These are the activations of a small neural network, seen along a few directions. Each row is one input.
In each table, some parts of the input vary, and every possible input appears once, in random order.
A made-up example of a description, with smaller parts first: one of 4 places along a line, together with either a single point or one of 9 places around a ring or (one of 3 separate values, together with one of 8 places around a ring).
Shared parts are said once, and a part with two or three values counts as separate values.
(in the rows, 128 means zero)

Other details of the inputs vary at random and push rows far along three fixed directions, the same in every table; ignore that.
These rows show it; all are for the same input, with only those details redrawn:
[128 137 154 122 122 180 107 125 105 121 131 160 136 129]
[128 126 129 139 146 114 120 134 137 124 147 120 126 117]
[174  76 114 165  29 120  96  93  68  87 175  93 114 150]
[129 136 153 122 121 179 106 124 104 120 132 160 136 130]
[128 127 129 139 146 114 120 134 137 124 147 120 126 116]
[128 131 164 128 141 167  91 130 128 108 164 155 138 107]
[127 127 129 139 147 114 120 134 138 125 147 121 126 116]

Table:
R1: [128 132 122 122 123 123 143 136 115 137 110 124 125 132]
R2: [127 136 150 112 124 163 105 128 124 123 130 158 139 131]
R3: [123 128 119 127 120 132 144 121 128 140 105 124 126 136]
R4: [126 131 117 115 123 131 146 126 125 138 107 125 119 134]
R5: [128 124 117 134 121 133 143 118 125 139 108 128 126 139]
R6: [126 124 129 127 141 116 123 131 149 121 144 118 120 111]
R7: [123 129 111 126 125 124 130 126 115 140 104 126 129 137]
R8: [127 127 129 139 147 114 120 134 138 125 147 121 126 116]
R9: [130 133 122 115 123 122 142 130 136 136 116 126 122 139]
R10: [127 138 125 131 118 119 143 129 124 130 121 128 132 147]
R11: [127 128 131 130 141 114 122 136 137 124 149 115 126 113]
R12: [126 125 110 137 128 124 126 123 115 138 107 130 129 141]
R13: [129 131 135 126 139 109 124 138 147 125 149 120 128 121]
R14: [123 135 119 132 123 120 136 125 127 133 112 134 137 150]
R15: [122 135 121 127 124 125 136 131 115 138 110 122 124 136]
R16: [121 123 125 136 145 112 108 132 140 124 139 121 131 114]
R17: [128 129 115 125 128 130 142 123 125 137 107 129 119 138]
R18: [126 138 123 121 121 126 150 125 134 132 112 133 129 147]
R19: [130 118 132 129 138 117 131 132 151 123 144 120 129 107]
R20: [125 135 123 121 125 122 142 133 115 137 111 122 125 132]
R21: [125 129 122 121 123 130 150 124 127 140 105 125 127 132]
R22: [129 132 123 121 122 122 145 126 139 139 113 126 128 140]
R23: [125 122 127 131 144 109 114 133 138 123 141 121 132 110]
R24: [129 131 124 133 113 126 150 119 135 130 116 129 134 148]
R25: [128 119 127 131 143 109 116 137 139 122 140 123 132 110]
R26: [124 142 157 100 126 186 119 126 118 122 119 164 133 120]
R27: [132 120 130 122 137 115 129 135 146 119 144 120 121 108]
R28: [125 128 119 123 121 133 148 122 128 141 107 125 126 135]
What is each input in this table made of?
Answer: one of 4 places along a line, together with either one of 2 separate values or one of 5 places along a line
Changing only the place on the line of 4 turns R10 into R18. The same change can be made to R8. Which row results?
Answer: R17
Change only the choice among 2 separate values in R2. List by row number the other rows that result.
Answer: R14
List by row number the other rows that have the place on the line of 4 in common with R21.
Answer: R3, R5, R19, R22, R24, R28

Table:
R29: [125 121  98 150 132  96 140 125 121 142 111 104 121 137]
R30: [134 120 139 122 111 145 123 122 127 118 141 127 126 119]
R31: [133 126 102 136 118  86 162 131 126 140 112  96 116 143]
R32: [134 119 138 128 112 140 124 123 121 116 139 130 134 120]
R33: [104 146 139 119 201 112 113 157 164 138 137 135 134  90]
R34: [137 124 139 124 114 142 125 125 124 117 146 129 121 126]
R35: [100 170 116  96 138 164 181 135 106 180  22 167 142 167]
R36: [132 128 101 136 120  86 162 131 127 138 115  98 115 145]
R37: [134 129 139 132 113 135 118 126 123 115 146 135 133 137]
R38: [134 125 133 129 122 135 104 132 106 120 139 130 126 123]
R39: [134 124 141 126 113 139 124 124 122 115 144 129 131 124]
R40: [132 122  96 132 121  90 158 124 136 140 109 102 110 146]
R41: [131 122 132 144 124 142 109 119 111 121 140 132 130 127]
R42: [135 121 140 122 113 143 125 123 126 118 143 128 124 121]
R43: [134 121 134 127 111 138 112 118 129 116 140 134 135 131]
R44: [133 122 133 146 120 144 108 120 108 120 142 132 130 129]
R45: [133 123 101 132 119  90 164 129 130 144 111  96 110 140]
R46: [131 117  96 137 118  87 150 123 133 139 108 104 124 142]
R47: [136 124 132 129 116 136 102 130 103 117 142 131 124 127]
R48: [133 123 139 126 111 140 122 123 123 116 141 128 132 123]
R49: [133 118 134 123 114 144 117 117 134 117 137 132 126 123]
R50: [102 152 140 134 210 119 121 151 169 140 140 140 135 100]
R51: [136 126 135 129 115 136 115 122 127 117 144 136 130 138]
R52: [105 153 150 125 204 107 127 157 188 134 150 136 140  97]
R53: [134 117 132 128 116 139 102 128 105 118 136 132 130 119]
R54: [135 123 135 127 113 137 114 120 129 117 142 135 133 133]
R55: [130 116 131 144 124 142 109 120 113 121 138 132 134 123]
R56: [109 144 144 119 201 113 128 150 192 133 148 133 128  92]
R57: [130 124 138 130 111 136 116 123 126 116 140 133 138 130]
R58: [132 124 132 126 122 135 104 130 106 120 136 131 127 122]
R59: [130 120  95 131 122  90 158 122 138 142 106 101 112 141]
R60: [132 125 140 130 112 135 117 123 124 115 143 134 136 132]
R61: [130 115  97 132 122  93 155 122 138 140 105 103 117 134]
R62: [136 116 137 124 111 144 125 122 124 118 139 129 128 117]
R63: [104 179 154  84 136 219 145 131 102 162  49 203 147 164]
What is each input in this table made of?
Answer: one of 5 places along a line, together with either one of 2 separate values or one of 5 places around a ring
List by row number the other rows that have the place on the line of 5 in common with R54.
Answer: R39, R41, R42, R58, R59, R60
Change only the place on the ring of 5 in R56. List by row number the other rows that result.
Answer: R31, R45, R52, R63
Change only the choice among 2 separate values in R44. List by row number the other rows that result.
Answer: R38
Change only the choice among 2 separate values in R47. List by row number the other rows that result.
Answer: R50

Table:
R64: [122 126 109 109  98 171 152 117  66 159  44 154 146 141]
R65: [140 123 146 173 150  98  77 145 130  90 227 108 126 105]
R66: [120 125 167 139 147 174  88 123 132 116 150 172 173 101]
R67: [134 115 133 147  89 184  67  97  85 107 127 168 144 148]
R68: [133 131 132 101 113 147 157 125 122 126 110 137 110 129]
R69: [132 107 111 124  89 153 153 100 116 139 107 108 107 130]
R70: [143 105 156 176  86 131  92 115  91  85 186 115 146 122]
R71: [106 140 105  95 181  45 159 166 197 158  99 103 124 111]
R72: [123 143 136  93 144 179 167 135 139 148  82 154 116 125]
R73: [132 141 126 136 147  73 157 136 177 137 142 105 128 133]
R74: [167  77 117 151  41  75  94 108 131  81 190  95 133 153]
R75: [144 121 100 145  89  89 171 111 130 127 122 102 111 166]
R76: [115 159 160  90 178 135 143 153 172 142 127 141 130  96]
R77: [119 129 170 133 134 197 106 106 159 116 161 158 141 111]
R78: [143 110  77 137 121  81 123 124  86 149 108  90  91 149]
R79: [139 120  81 160 124  80 123 118  98 144 115 102 105 173]
R80: [112 146 127 115 100 170 161 132  49 153  51 140 133 150]
R81: [119 145 119 133 176  99 126 167 122 140 145 108 112 103]
R82: [131 123 113 146 154  95 165 129 183 130 141 109 115 130]
R83: [117 125 154 116 162 178  59 129 127 113 136 166 138  86]
R84: [ 99 165 149 105 183 123 136 148 181 131 134 151 155 122]
R85: [125 139 128  92 108 136 140 131 121 126 109 131 131 131]
What is each input in this table made of?
Answer: one of 2 separate values, together with either one of 5 places around a ring or one of 6 places along a line
Changing only the choice among 2 separate values turns R84 into R85. The same change can be made to R73. Which row results?
Answer: R76
Change only the choice among 2 separate values in R82. List by row number the other rows that result.
Answer: R72
